These are the activations of a small neural network, seen along a few directions. Each row is one input.
Each table varies a few parts of the input and shows all the possible inputs, shuffled.
A made-up example of a description, with smaller parts first: ring(5) and (point or (values(2) and line(4)) or ring(11)).
Shared parts are said once, and a part with two or three values counts as separate values.

Other details of the inputs shift rows strongly along two fixed directions, in all tables alike. That doesn't count.

Rows:
r1: [-33  11  -9 -24 -22  33  16 -48  14   6 -34  18  -5 -12 -21]
r2: [-35   7 -10 -20 -17  32  23 -50  16   8 -40  17  -8 -15 -22]
r3: [ 16 -19  -3  -1  21  40 -29  13   9  10   7 -39  -1 -49  -3]
r4: [ 14 -32 -15  13  29  29 -43  25 -10 -21  16 -17   1 -25  24]
r5: [ 31   9  29  30  20 -49  11  35 -14   7  23   0   7  32  13]
r6: [ 10 -22 -21   2  31  23   0  22  25  11   6 -47 -29 -45   6]
r7: [ 26   1  29  20   3 -48  10  32   8  23  27   5  12  29   6]
r8: [ 24  -3  31  28   7 -42  24  28  12  26  26   0   1  27  -4]
r9: [ 12 -29 -12  12  26  28 -39  22 -14 -24  16 -15  -3 -27  18]
r10: [ 15 -13 -22 -14  13  18 -23  30   5  -7  18 -49 -10 -34   7]
r11: [ 23 -11  43  35  10 -25  18  19  11  28  17  11  15  12 -21]
r12: [ 12 -17 -20  -3  23  25 -11  26  20   7  12 -47 -21 -39   7]
r13: [-34  12 -16 -20 -24  24  -6 -42 -18 -31 -28  29  -1   8  -5]
r14: [ 20 -19  38  37  16 -18  20  21  15  29  14   8   8   5 -19]
r15: [ 18  -7  -5  -8  24  35 -39  11 -11  -3   5 -44   4 -48  -2]
r16: [ 18 -20 -14   1  21  27 -46  21 -11 -11  11 -20   9 -33  22]
r17: [ 13 -14 -19  -6  19  24 -16  24  16   6  14 -50 -17 -38   8]
r18: [ 18 -26 -34   6  24  11 -35  40   1 -19  22 -30  -8 -21  38]
r19: [-35   5 -10 -19 -14  31  27 -52  18  10 -40  18 -13 -18 -22]
r20: [-42 -11 -36 -17 -32   9  28 -26  31  -8 -15  28 -20  15  -4]
r21: [-48 -15 -41 -17 -31  13  35 -31  34  -6 -22  30 -26  12  -5]
r22: [-34  -4 -25 -18 -32  21  -4 -41  13  -4 -24  45   6   7   6]
r23: [ 31  14  42  26  16 -31  -4  16 -21  14  11   8  26  15   0]
r24: [ 13 -27 -10  11  23  28 -43  21 -18 -25  12 -22  -1 -28  16]
r25: [-30  15 -12 -35 -31  26   4 -43  -1  -8 -29  15   6  -7 -21]
r26: [ 19  61  79  30 -10 -92  56  -1 -36  18   2  31  15  80 -24]
r27: [-33  15 -18 -23 -23  22  -8 -44 -16 -26 -29  27   5   7  -5]
r28: [-36  -1 -29 -19 -22  25  -5 -41  -6 -26 -28  41   2  11   9]
r29: [-31  21 -28 -41 -32   9  13 -34   0 -12 -22   2 -12   3 -12]
r30: [ 15  -2 -21 -13  21  19 -27  21  -4  -7  12 -54 -13 -37   8]
r31: [ 12 -12 -27  -1  21  13 -34  30 -10 -24  18 -37 -11 -19  23]
r32: [ 25  12  33  29  17 -47  14  28 -20   0  22   0   0  32   6]
r33: [ 15 -20  -6  -6  16  36 -30  18   3   1  12 -39   6 -48  -7]
r34: [-37   1 -40 -23 -34   5   8 -29  20  -8 -17  34 -10  18  17]
r35: [ 24  -7  46  29   5 -31   4  22   3  27  21  14  24  16 -15]
r36: [-35  17 -26 -37 -33  12  21 -33  10  -8 -20   4 -11   1 -13]
r37: [-33  17 -36 -30 -28   4   5 -32  -3 -20 -22  21  -8  17  16]
r38: [ 29  -6  43  25   7 -30  -5  23   1  26  21  14  28  15  -4]
r39: [ 14 -13 -27  -4  19  13 -33  30  -8 -20  18 -35 -10 -21  28]
r40: [-38   6 -37 -19 -24   5  10 -30  -3 -30 -19  28 -16  25  18]
r41: [ 34  22  54  12  11 -26   5  12 -21  24  10 -14  24   2 -29]
r42: [ 19  -2  27  22   1 -44  16  31  10  22  26   5   7  27  -4]
r43: [-41  54   4 -21 -51 -44  52 -59 -10  -2 -37  65   5  67  -6]
r44: [ 18  56  83  29  -3 -83  84 -11  -1  56 -10  19   8  56 -42]
r45: [ 14 -43 -12  10  16  32 -29  24  20   3  17 -15  -1 -34   6]
r46: [ 32  20  50  23  15 -30  -4  15 -28  12  11   2  25  15  -6]
r47: [ 32  10  43  31  16 -34  -1  18 -19  13  11  12  27  20   2]
r48: [-37  10 -32 -21 -27   5   8 -30 -11 -34 -21  21 -18  21  10]
Description of these inputs: values(2) and (line(6) or line(8) or ring(10)).
- The inputs of r1 and r12 match in every part but the values(2) part. If r41 is changed in the same way as r1 into r12, which row does it become? => r29
- The inputs of r48 and r24 match in every part but the values(2) part. If r8 is changed in the same way as r48 into r24, which row does it become? => r45
- Which other rows does r11 become when the line(6) part takes its other values? List them by row number. => r14, r22, r35, r38, r45
- Start at r18 and move only the ring(10) part, one step at a time. The first step leads to r43. Which rows follow, in order? => r37, r39, r31, r26, r48, r32, r40, r5
- Which other rows does r28 become when the ring(10) part takes its other values? List them by row number. => r4, r9, r13, r16, r23, r24, r27, r46, r47

Rows:
r49: [ 14  23  14  16   9 -71  62   6   1  27 -16  35  24  38   5]
r50: [-27  27 -49 -48  -6  17  24 -37  -6 -14 -47  -9  -6 -26  -1]
r51: [-39  10 -29 -29 -47  22 -34 -33   2 -27   3  15 -27  25  20]
r52: [ 33 -15  16  25  52  14 -17  37 -41 -28  10 -43   6 -34 -16]
r53: [-34 -41 -73 -11  -1  73 -68 -21  17 -35 -11  17 -23 -29  64]
r54: [-20   3 -14 -61 -47  50 -31 -47   1   8 -32  23  63 -40 -40]
r55: [ 24 -32   0  19  20  -7 -18  62 -20 -38  46 -41  -5  -3 -10]
r56: [ 13  54  26 -11 -27 -73  38   6   3  32  12   1   5  53   2]
r57: [ 10  51  37   1 -29 -67   9   3 -32  -2  18  18  11  71   7]
r58: [-29  31 -23 -34 -16  37  -4 -55  17  17 -37  -6 -22 -23   9]
r59: [ 40   4   5  11  50  -1 -30  38 -50 -26   9 -44  13 -30  12]
r60: [  1  25  56  11 -27 -44  42  -6  26  45  20   6 -17  44 -32]
r61: [ 17  37  22  15   2 -65  42  -3   8  42 -12  35  21  43  24]
r62: [ 37   9  30  23  40  19 -58  18 -26   5  18 -40  -4 -27  23]
r63: [-49 -21 -23 -18 -41  32   0 -25   1 -46   0  16 -30  14 -23]
r64: [ 36 -65 -57  21  63  28 -64  71 -16 -43  28 -37   5 -50  61]
r65: [-30   1 -49 -16 -15  14 -20 -32  -9 -32 -26  47   3  18  52]
r66: [ 34 -22  -1  30  38  -2 -25  37  34  40  22 -20  -6 -22  45]
r67: [ 31  -5   2   4   9  -9 -31  45  29  30  46 -55 -22 -12  23]
r68: [  1  22  29   3 -18 -63  70  15   6  14  10  -1   1  43 -45]
r69: [-36   9 -66 -54 -37  -4  23 -11  14 -23 -12  -7 -17   5   5]
r70: [-36  11 -10 -24 -14  51  10 -58  23  16 -35  -4 -30 -29 -16]
r71: [ 42 -33  12 -21 -20   3 -58  57  14  21  55 -27  61 -30 -26]
r72: [ 22 -28  26  27  11  12 -45  41   1  -7  56 -35 -23  -2   3]
r73: [  1  -7  57  52   4 -34  39  -7 -12   4  -4  58  11  46 -23]
r74: [ 21  72  42  -5   4 -51  39 -19 -16  41 -22  -2  16  21  -4]
r75: [-38  -1 -18 -23 -10  48  30 -48  16  -1 -41  -5 -25 -34 -35]
r76: [ 42  17  12  10  43   4 -50  29 -42 -11  12 -43  10 -24  31]
r77: [ 29 -50  -4  45  49   0 -13  53 -16 -27  20  -4  11 -12  12]
r78: [-40 -23 -30  -5 -15  37  14 -40  48  17 -25  35 -25  -8  12]
r79: [ 26 -45  24  54  40  19 -39  32   5   4  31   1  -6 -12  26]
r80: [  3  -3  45  39   5 -40  67  -4  22  39 -10  39   4  30 -28]
r81: [-38   6 -54 -41 -37   2  -7 -13 -22 -58  -6  11 -10  23  11]
r82: [-38   8   1 -12 -14  57 -18 -61 -12 -19 -29  14 -23 -13 -10]
r83: [-38 -27 -58 -14  -6  19  41 -20  28 -14 -36  30  -7  -9  -1]
r84: [-47 -18 -34 -31 -40  26  29 -22  37 -11  -7  -3 -36  -3 -29]
r85: [ 23   0  50   3 -31 -39   7  -3   9  49   1  68  91  22 -33]
r86: [ 29 -24  36  35  46  30 -24  26 -28 -14  15 -40  -7 -38 -22]
r87: [ 11  39  45  10  12 -41  71 -11 -15  24 -25  -3  13  12 -52]
- Describe the family of inputs behind these rows. => values(3) and (point or (values(2) and ring(6)))
- The inputs of r82 and r79 match in every part but the values(3) part. If r86 is changed in the same way as r82 into r79, which row does it become? => r73
- Which other rows does r63 become when the ring(6) part takes its other values? List them by row number. => r51, r55, r57, r72, r81

Rows:
r88: [ -1 -14 -15   3   5   3  -2  10   4  -7   5  -2  -7  -2  10]
r89: [  5  10  15   2  -6 -10  -2  -2 -12   0   2   8  12  13  -7]
r90: [  6  16  10   5   1 -16  -2  -2 -15  -4  -2   8   8  15   5]
r91: [  0 -12 -14   4   6   2  -3   9   4  -8   4  -3  -8  -2  14]
r92: [  4   8  15   6   2 -11   2  -2 -14  -2  -3  11   8  11  -3]
r93: [ -7  -3  -1   3  -6 -10  11  -1   3  -2   1  12  -1  13  -1]
r94: [  2  11   1  -5   9   6  -1  -1 -14  -9  -3 -19  -8  -9  -4]
r95: [  2  -6  -3  -4   7  23 -11  -2   3   4  -4 -16  -2 -26  -7]
r96: [ -1 -15 -17  -4  -3   9 -11  11   8  -7   9  -6  -5  -5   8]
r97: [  6  -7 -18  -6   9  14 -29  10  -9 -14   8 -14   1 -13  19]
r98: [  8  22  24  11  -6 -43  22   3  -6  13   7  16   8  37   1]
r99: [  3  -8  -4  -1   2  11 -16   5  -7 -11   4  -3   6  -8   1]
r100: [  2  -1   5   4   2   0  -7   1 -10  -7   1   4   7   1  -2]
r101: [ 11  14  20   9  -5 -36  13   9  -4  10  10  10   6  28   1]
r102: [ -2  -4   1  -1   3  19  -7  -8   0   0  -5  -5  -1 -15  -7]
r103: [  7 -11 -11  -5   6  15 -29  13  -6 -12  10 -15   3 -17  11]
r104: [ -1 -11 -21   0   5   6  -8  12   4 -10   6  -8  -9  -4  19]
r105: [  1   5   7   1  -9 -19   7   5   2   3   7   8   3  17   0]
r106: [-7 -1  9  6 -5 -7 19 -8 12 11 -3 17 -1 11 -9]
r107: [  8  -9 -14  -5   8  14 -31  13  -8 -13  10 -15   2 -15  16]
r108: [  1 -10 -22   1   6   3 -12  14   4 -10   7  -9  -8  -3  20]
r109: [ 13  26  45   6   0 -23  26  -8  -6  27  -5   0  15   9 -29]
r110: [  2  19  15   4   1 -23  26  -1  -4   5  -1  -7 -11  16 -10]
r111: [  3  -5  -7   2   8   9 -13   2 -10 -12  -1  -2   0  -7  10]
r112: [  3   9   8 -10   0   9   4  -9   4  16  -8 -10   7 -17 -17]
r113: [ 10  14  43  18   1 -23  19  -8  -9  19  -5  18  13  20 -19]
r114: [-83  17 -51 -54 -64  35  37 -89  24 -14 -60  52 -22  13 -17]
r115: [ -1 -11 -10  -8   5  16   2   4  19  11   1 -21 -10 -25  -6]
r116: [  3  -9 -17  -2  11  17 -23   9  -8 -16   2 -12  -2 -14  18]
r117: [  3 -13   0   5   7  17 -13  -1   3   2  -1   3   5 -15   2]
r118: [ 12  -8  19  20   8 -14  11  10  12  18   9   8   5   6  -2]
r119: [ -5   0   8   5  -3  -3  16  -6  11  10  -2   5  -5   4 -11]
r120: [ -5 -13 -15  -2  -4   5  -4   6   7  -8   5   1  -3   0   3]
r121: [  0  -2  -5  -9  -2   7  10   0  20  18  -3 -14  -4 -17 -11]
- The inputs of r99 and r120 match in every part but one. If r97 is changed in the same way as r99 into r120, which row does it become? => r98
- Describe the family of inputs behind these rows. => values(2) and (point or line(6) or ring(10))

Rows:
r122: [ 51  43  75  37  27 -52   0  14 -50  16   4   5  41  28 -11]
r123: [  5 -65 -26  10  24  70 -55  29   1 -38  23 -23 -12 -47   9]
r124: [-45  21   4 -40 -50  22  42 -58  19   9 -30  10  -6  -2 -64]
r125: [ 21 -42 -28   5  33  65 -87  26  -6 -19  19 -24  13 -60  33]
r126: [-53  25  -4 -15 -35   6  30 -61 -28 -40 -43  52  -8  36 -36]
r127: [-35  28 -18 -13  -3  -9  39 -41 -10 -15 -35  15 -29  18  12]
r128: [ 25 -21 -59 -23  20  34 -77  51   5 -21  33 -68  -9 -49  51]
r129: [-61  40  -9 -11 -30   2  54 -92 -15 -19 -69  71 -22  36 -11]
r130: [-61   8  -9  -9 -28  23  37 -79   7  -8 -56  78 -15  24  -1]
r131: [ 65  54  77  35  26 -77   7  37 -48  24  26 -24  33  32  -1]
r132: [ 46   7  48  48  26 -74  36  49  20  48  34   1   8  30   9]
r133: [-30  41   1 -50 -45  20  14 -63  11  28 -37  10  18 -15 -37]
r134: [-61  -6  -9 -25 -67  -2  33 -62  15 -13 -28  79   2  46 -31]
r135: [ 23 -35 -51 -18  12  25 -62  53  18  -1  35 -36  15 -41  43]
r136: [  9 -32 -41 -10  26  41 -36  35 -14 -50  25 -61 -27 -34  15]
r137: [-18 -22 -72 -18  10  31 -11  15  24 -19  -8 -37 -40 -26  45]
r138: [ 62  16  89  46  50 -49  43  43  11  80  18 -45   9 -17 -36]
r139: [ 44  17  60  33   7 -79  30  61 -22  20  44 -29   4  43 -16]
r140: [-26 -49 -54   0   6  44 -17 -12  42  -6 -12  14 -14 -25  27]
r141: [ 37  10  63  31  -9 -79  42  44   1  29  42  11  22  56 -25]
r142: [  4 -40 -37 -13   0  39 -64  11  17  -5  13   1  19 -34  27]
- The inputs of r127 and r136 match in every part but one. If r140 is changed in the same way as r127 into r136, which row does it become? => r134
- Describe the family of inputs behind these rows. => values(3) and (point or ring(6))
- Which other rows agree with r135 in the values(3) part? List them by row number. => r122, r125, r128, r131, r133, r142
- Which other rows does r138 become when the values(3) part takes its other values? List them by row number. => r124, r133
